These are the activations of a small neural network, seen along a few directions. Each row is one input.
In each table, some parts of the input vary, and every possible input appears once, in random order.
Descriptions start from the smaller parts, as in this example, which fits no table here: line(4) and (point or ring(9) or (values(2) and ring(8))).
Shared parts are said once, and a part with two or three values counts as separate values.
In the rows, 128 means zero.

Other details of the inputs vary at random and push rows far along two fixed directions, the same in every table; ignore that.
To show where, the next rows are all for the same input, with only those details redrawn:
[ 87 140 126 105 215  95 204 116 177 143 170 169]
[143 209  82 167  93 115  73 128  96  65  90 120]
[ 89 129 125 105 209  96 203 119 176 152 170 163]
[128 223  90 160 122 111  96 118 105  59 101 136]
[160  50  97 138  60 115  76 162 135 197 129 103]
[ 89 128 124 104 208  96 204 119 176 152 169 162]
[144 208  82 166  93 115  74 129  96  66  90 120]
[102  27 135  86 181  95 198 141 201 234 194 151]

A family of inputs:
R1: [ 86 120 148 112 213 109 212 109 166 146 161 160]
R2: [155 202 121 169  93 149  84 110  83  46  82 118]
R3: [109 243 101 146 162 100 119 112 109  56  96 142]
R4: [125 231 166 138 146 155 128 102  93  45  79 134]
R5: [ 93 129 122 109 202  99 203 119 174 147 175 164]
R6: [148 196 155 147 102 199  95 122  78  27  79 122]
R7: [138  51  76 113  60  95  64 156 118 203 145  84]
R8: [104 131 183 105 191 152 219 104 155 117 160 164]
R9: [ 98 125 210  83 216 174 193 114 152 126 146 156]
R10: [ 96 130 171  97 227 124 216 100 163 138 154 160]
R11: [175  45 154 132  37 168  86 151 116 168 106  97]
R12: [169  36 162 124  50 163  95 152 124 181 110  96]
R13: [158  48  99 131  68 112  80 163 135 204 125 100]
R14: [118  17 170  93 178 130 215 125 184 213 191 148]
R15: [140  64  77 116  56  92  53 158 107 195 132  79]
R16: [166  57  93 147  42 117  72 161 131 180 135 103]
R17: [ 80 130  98  96 191  86 184 116 158 151 196 141]
R18: [101 123 201  91 207 177 203 114 151 113 152 156]
R19: [159  47  98 135  58 112  74 162 136 197 129 103]
R20: [172  51 143 132  58 141  63 148 112 184  96  90]
R21: [124 220 115 161 132 119  95 111  87  59  75 125]
R22: [168 203 116 172  70 151  57 119  70  45  62 106]
R23: [161  43 120 149  58 129  93 151 125 184 135 108]
R24: [ 99 229  71 134 146  94 115 111 101  62 131 125]
R25: [110 236 118 158 158 118 125 101  99  44  90 140]
R26: [164  19 171 114  60 198 101 157 122 170 128 110]
R27: [ 94 129 194  91 208 144 218 103 161 135 147 158]
R28: [145 205 167 145 110 195  81 117  79  37  77 122]
R29: [148  61  70 129  40 104  62 159 114 181 157  85]
R30: [116 228 114 163 147 123 131 103 102  41 103 144]
- The inputs of R30 and R21 match in every part but one. If R6 is changed in the same way as R30 into R21, which row does it become? => R9
- Describe the family of inputs behind these rows. => line(5) and line(6)
- Change only the line(6) part in R27. List by row number the other rows that result. => R7, R10, R13, R25, R28
- Change only the line(6) part in R19. List by row number the other rows that result. => R1, R12, R18, R22, R24

A family of inputs:
R31: [132  66 122 114 119 119 128 146 148 183 150 124]
R32: [102 213 146 123 189 130 163 103 124  71 114 153]
R33: [144  65 133 121  93 134 101 148 132 177 122 109]
R34: [124 116 154 118 149 130 150 123 139 142 130 135]
R35: [136  70 101 119  90 107 101 149 135 184 144 107]
R36: [121 106 148 117 149 130 152 127 143 146 134 135]
R37: [149  54 135 132  87 131 112 147 138 182 131 118]
R38: [144  54 137 128  98 131 118 146 143 184 135 120]
R39: [137 182 110 151 111 127 100 121 100  81 100 123]
R40: [145 157  88 152  75 118  71 135 101 104 109 107]
R41: [118  97 133 114 156 121 162 131 159 159 158 141]
R42: [ 96 138 142 110 203 114 203 113 164 130 165 163]
R43: [127  72 113 118 115 109 133 140 147 180 155 122]
R44: [116  93 152 110 159 128 161 128 151 161 143 136]
R45: [142 154 127 152 111 136 114 123 116  97 107 130]
R46: [102 132 166 105 205 127 200 108 160 134 148 158]
R47: [112 107 141 114 177 122 186 122 163 149 161 154]
R48: [130 217 113 157 124 132 104 115  98  53  92 133]
R49: [ 79 223 130  98 193 144 152  97  99  52 145 136]
R50: [119 189 140 137 160 137 144 109 119  74 108 141]
R51: [154 123 103 148  67 125  65 141 101 129 103  99]
R52: [133 184 108 150 111 121  98 122  98  83 102 121]
R53: [151 154  91 156  72 125  75 134 102 100 105 110]
R54: [160 145 127 151  72 145  66 135  94 107  84 104]
R55: [100 130 126 106 175 106 164 121 146 145 151 140]
R56: [155  90 143 127  69 178 103 143 108 123 131 109]
- Describe the family of inputs behind these rows. => values(2) or (line(4) and line(6))
- What sort of input is R50? => line(4) and line(6)

A family of inputs:
R57: [116  79 119 101 120 108 136 126 129 174 160 109]
R58: [105 207 175 130 200 153 183  93 124  55 112 160]
R59: [115  84 118  92 135 122 117 145 137 179 154 115]
R60: [103 223 114 147 192  96 166 107 141  72 118 165]
R61: [142  71 156 116 104 180 142 142 133 139 153 131]
R62: [116 109 113 106 121 118 113 136 124 155 143 113]
R63: [133  57 123 130 125  86 160 130 165 199 152 132]
R64: [165  90 161 144  69 162  94 133 105 134  97 105]
R65: [111  58 125  94 132 107 145 132 141 196 169 113]
R66: [150 166  67 149  42 147  39 143  71  70 119  91]
R67: [128  34 189  94 150 155 172 138 167 199 151 136]
R68: [115  34 117 106 157 106 197 146 198 211 203 154]
R69: [164 125  92 165  65 114  60 153 116 135  88 111]
R70: [143 123  95 136  61 124  54 140  89 130 109  90]
R71: [106 211 174 122 202 160 177 102 127  55 109 160]
R72: [ 84 221 113 110 193 118 151 106 117  70 134 143]
R73: [192 168 130 171  21 185   4 148  60  65  39  88]
R74: [108 206 176 130 191 149 193  84 121  54 119 156]
R75: [122  71 124 128 151  92 161 133 171 191 149 143]
R76: [104 228 112 142 200 102 157 112 141  71 115 166]
R77: [165 122  94 174  57 102  70 139 110 132  93 107]
- Describe the family of inputs behind these rows. => values(3) and (point or line(6))
- The inputs of R75 and R58 match in every part but the values(3) part. If R68 is changed in the same way as R75 into R58, which row does it become? => R61
- List by row number the other rows that have the values(3) part in common with R72. => R57, R59, R62, R65, R66, R70
- Change only the values(3) part in R72. List by row number the other rows that result. => R69, R71
